A small network was shown many inputs. Here are its activations along a few directions, one row for each input.
Each table varies a few parts of the input and shows all the possible inputs, shuffled.
Descriptions start from the smaller parts, as in this example, which fits no table here: one of 5 places around a ring, together with either a single point or one of 11 places along a line or (one of 3 separate values, together with one of 4 places along a line).
Shared parts are said once, and a part with two or three values counts as separate values.
In the rows, zero is written as 128.

Other details of the inputs vary at random and push rows far along two fixed directions, the same in every table; ignore that.

Rows:
x1: [ 90 154 110 125  92 146 127 108  75  97 155  97 133 105 132]
x2: [ 88 154 122 134  90 147 125 121  77 100 152 119 133 116 117]
x3: [102 129 124 115 110 117 131  98  99 119 142 146 122 130 148]
x4: [172 129 135 133 154  98 150 131 168 150 112 157 109 131 110]
x5: [177 112 138 125 192 124 138 144 206 164  92 149 110 165 119]
x6: [108 138 132 124 128 164 123 123 111 110 140 106 132 135 133]
x7: [107 134 105 124  95 138 105 130  94 111 157 123 130 119 128]
x8: [180  91 154 114 146  51 146 104 163 163 134 216  91 137 153]
x9: [ 79 148 117 123  94 131 129 104  73 105 152 115 127 114 133]
x10: [ 95 141  99 118  89 156 116 109  87 100 146 119 140 120 145]
x11: [133 142 122 136 157 185 116 163 149 119 116  84 135 149  98]
x12: [114 133 142 127 115 117 141 110 102 115 144 145 118 124 129]
x13: [ 67 176  97 136 103 192 107 139  79  97 146  51 146 116 105]
x14: [167 101 151 122 152  96 147 120 168 148 112 198 108 155 135]
x15: [145 143 130 135 166 161 115 157 156 137 135  70 120 127 109]
x16: [116 111 131 135  98 105 131 124 109 124 110 124 162 101 149]
x17: [125 115 139 142 148 138 124 156 153 143  87  82 162 125 125]
x18: [156 132 133 135 145 113 127 143 154 148 134 135 111 126 111]
x19: [178 126 128 132 200 178 107 177 210 157 108  80 122 154 109]
x20: [161 122 121 125 144 114 137 133 156 136 113 151 118 139 117]
x21: [161 141 120 137 206 188 117 183 203 147  88  62 129 163  83]
x22: [148  66 159 127  84   5 147  96 115 157 124 237 128 102 174]
x23: [125 112 130 108  87  65 150  71  93 121 148 208 111 118 166]
x24: [ 76 122 134 139  79 142 117 129  74 102 126  97 175 103 145]
Each input here is: one of 4 places along a line, together with either a single point or one of 5 places around a ring.
The inputs of x12 and x15 match in every part but the place on the line of 4. If x6 is changed in the same way as x12 into x15, which row does it become?
> x8
Which other rows does x23 become when the place on the ring of 5 takes its other values? List them by row number.
> x1, x4, x10, x20
A walk changes only the place on the line of 4. It starts at x18 and steps to x4. List the rest of the walk in order.
> x13, x2

Rows:
x25: [156 133 158 144 203 166 117 181 187 152 117  76 114 156  85]
x26: [ 74 146  90 124  70 159 125 112  69  85 115 106 171 122 131]
x27: [113 133 137 126 166 209 119 139 149 118  98  63 159 151 138]
x28: [162 101 173 135 143  39 188 103 152 152  94 190 115 115 136]
x29: [132  98 139 115 136 111 121 123 137 136 130 182 114 161 142]
x30: [135 118 130 129 122 116 148 123 139 126 102 194 123 154 120]
x31: [135 153 143 152 150 149 145 157 147 127 108 117 125 136  80]
x32: [157 102 104 120 104  84 120 122 136 139 121 174 137 120 144]
x33: [109 158 121 147 135 156 113 164 125 129 132  92 128 123  86]
x34: [157 114 125 132 196 162 122 165 202 158  76  61 143 143 125]
x35: [149 119 151 133 135 122 114 146 132 133 160 134 110 124 119]
x36: [ 60 153  71 126  43 191  77 134  45  78 178  93 156 106 136]
x37: [ 62 154 101 135  54 154 101 122  36  87 176  44 160  61 148]
x38: [ 36 166 129 134  65 185 116 116  22  62 175  83 149 113 119]
x39: [173 110 145 139 116  54 139 131 143 156 144 211  94 115 115]
x40: [ 61 137 151 123  60 107 148  74  37  93 161 151 144  99 162]
x41: [148  91 138 112 121 103 115 106 138 141 140 170 128 127 180]
x42: [156  96 179 125 149  46 154 104 156 171 124 195 104 129 149]
x43: [135 117 119 123 134 183  91 155 136 117 150  98 133 146 134]
x44: [109 160 106  98  92  93 170  44  73  98 169 208  76 134 141]
x45: [137 129 127 138 124  77 139 132 131 147 113 142 129 115 108]
x46: [141 107 152 134 137  55 153 116 140 157 113 152 116 106 137]
x47: [106 138 130 135  74  72 161  98  77 109 122 171 140 105 122]
x48: [188 139 123 150 181 145 116 187 194 158 102  62 137 119  85]
x49: [101 138  99 132 119 171 102 151 124 121 124 108 137 145 112]
x50: [122  97 112 115  76  86 125  97  95 122 144 160 139  97 181]
x51: [155 109 161 128 131  88 128 119 139 150 149 149 118 108 153]
x52: [130  97 144 113 138 105 126 107 144 148 119 165 129 145 168]
x53: [159 131 103 134 185 173 113 180 199 152  75  64 153 154  98]
x54: [ 91 138 113 129 128 191 126 131 114 100  97  52 168 122 136]
x55: [195 132 116  97 155  69 151  86 165 150 161 213  51 138 135]
x56: [115 135 133 129 164 214 113 155 142 105 109  80 143 168 112]
x57: [166 177 100 115 216 191 130 143 198 144 129  65  81 164  88]
The inputs of x56 and x43 match in every part but one. If x30 is changed in the same way as x56 into x43, which row does it become?
> x36
Describe the family of inputs behind these rows.
> one of 3 separate values, together with either a single point or (one of 2 separate values, together with one of 5 places around a ring)
Which other rows does x28 become when the place on the ring of 5 takes its other values? List them by row number.
> x31, x38, x40, x47
Which other rows does x51 become when the choice among 3 separate values takes its other values? List them by row number.
> x40, x42
Which other rows does x43 become when the choice among 2 separate values takes its other values? List them by row number.
> x35
